arr =
[[616 221 502 121 676 585 888 402 584 586 587 299]
 [605 922 662 633 599 540 239 435 657 632 639 879]
 [529 922 596 731 512 550 192 411 684 655 660 994]
 [474 783 471 848 719 649 321 909 596 596 586 510]
 [643 468 361 209 965 755 616 601 761 754 752 271]
 [528 889 523 679 556 593 193 389 738 707 712 980]
 [476 762 447 803 746 667 339 905 613 612 602 487]
 [473 753 394 512 583 674 291 313 835 799 803 989]
 [646 878 715 586 582 499 294 396 614 592 600 835]]
arr[0,0]: 616
arr[4,8]: 761
arr[-8,8]: 657
arr[:, 1]: [221, 922, 922, 783, 468, 889, 762, 753, 878]
arr[-2,-2]: 803
arr[1,3]: 633
arr[:, 0]: [616, 605, 529, 474, 643, 528, 476, 473, 646]
arr[:, 7]: [402, 435, 411, 909, 601, 389, 905, 313, 396]
arr[-6,-2]: 586
arr[0,1]: 221
arr[-1,-4]: 614
arr[4,-10]: 361
arr[-8,2]: 662
arr[-1]: [646, 878, 715, 586, 582, 499, 294, 396, 614, 592, 600, 835]
arr[0,-6]: 888
arr[-4,4]: 556
arr[:, -6]: [888, 239, 192, 321, 616, 193, 339, 291, 294]
arr[-8,-1]: 879
arr[-3,3]: 803
arr[5,3]: 679
arr[6,10]: 602
arr[7,-9]: 512
arr[:, 5]: [585, 540, 550, 649, 755, 593, 667, 674, 499]
arr[-8]: [605, 922, 662, 633, 599, 540, 239, 435, 657, 632, 639, 879]
arr[2,-8]: 512
arr[4,3]: 209
arr[4,6]: 616
arr[5,-3]: 707
arr[8,4]: 582
arr[0]: [616, 221, 502, 121, 676, 585, 888, 402, 584, 586, 587, 299]
arr[-9,-4]: 584
arr[4,-8]: 965
arr[7]: [473, 753, 394, 512, 583, 674, 291, 313, 835, 799, 803, 989]
arr[4]: [643, 468, 361, 209, 965, 755, 616, 601, 761, 754, 752, 271]
arr[:, 9]: [586, 632, 655, 596, 754, 707, 612, 799, 592]

data =
[[ 39 -41   0 -37 -66  17  39 -20]
 [  1  31  47 -53 -39   2 -57 -19]
 [ 21  19 -78  10 -33 -18  31 -42]
 [  1 -62  29 -22 -48   3 -40  46]
 [  9 -38 -41  21 -52 -14  49  47]
 [-36  44  55   1  -7 -10 -44  52]
 [ -8  68  62 -29  35   5  23  -2]
 [ 33 -42   7 -24 -76  28  17 -28]
 [ -9  -6 -53  53  47   6 -29 -49]
 [-23  53  60 -26  27 -17   0  50]
 [-23  -6  26  41  86  16  15  20]]
data[0,0] => 39
data[-10,-7] => 31
data[-5,7] => -2
data[6,4] => 35
data[-7,-8] => 9
data[3] => [1, -62, 29, -22, -48, 3, -40, 46]
data[-2,-6] => 60
data[:, 1] => [-41, 31, 19, -62, -38, 44, 68, -42, -6, 53, -6]
data[3,-2] => -40
data[7,-5] => -24
data[-7] => [9, -38, -41, 21, -52, -14, 49, 47]
data[-2,-2] => 0
data[8,-4] => 47
data[7,4] => -76
data[7,2] => 7
data[5,-8] => -36
data[6,5] => 5
data[-6,3] => 1
data[-7,-4] => -52
data[-1,-3] => 16
data[7,-1] => -28
data[:, -5] => [-37, -53, 10, -22, 21, 1, -29, -24, 53, -26, 41]
data[-10] => [1, 31, 47, -53, -39, 2, -57, -19]
data[-3,3] => 53
data[-1,-5] => 41
data[-6,1] => 44
data[2,-5] => 10
data[:, -6] => [0, 47, -78, 29, -41, 55, 62, 7, -53, 60, 26]
data[:, -2] => [39, -57, 31, -40, 49, -44, 23, 17, -29, 0, 15]
data[8] => [-9, -6, -53, 53, 47, 6, -29, -49]
data[-2,7] => 50
data[:, 5] => [17, 2, -18, 3, -14, -10, 5, 28, 6, -17, 16]
data[-11,-2] => 39
data[:, -4] => [-66, -39, -33, -48, -52, -7, 35, -76, 47, 27, 86]
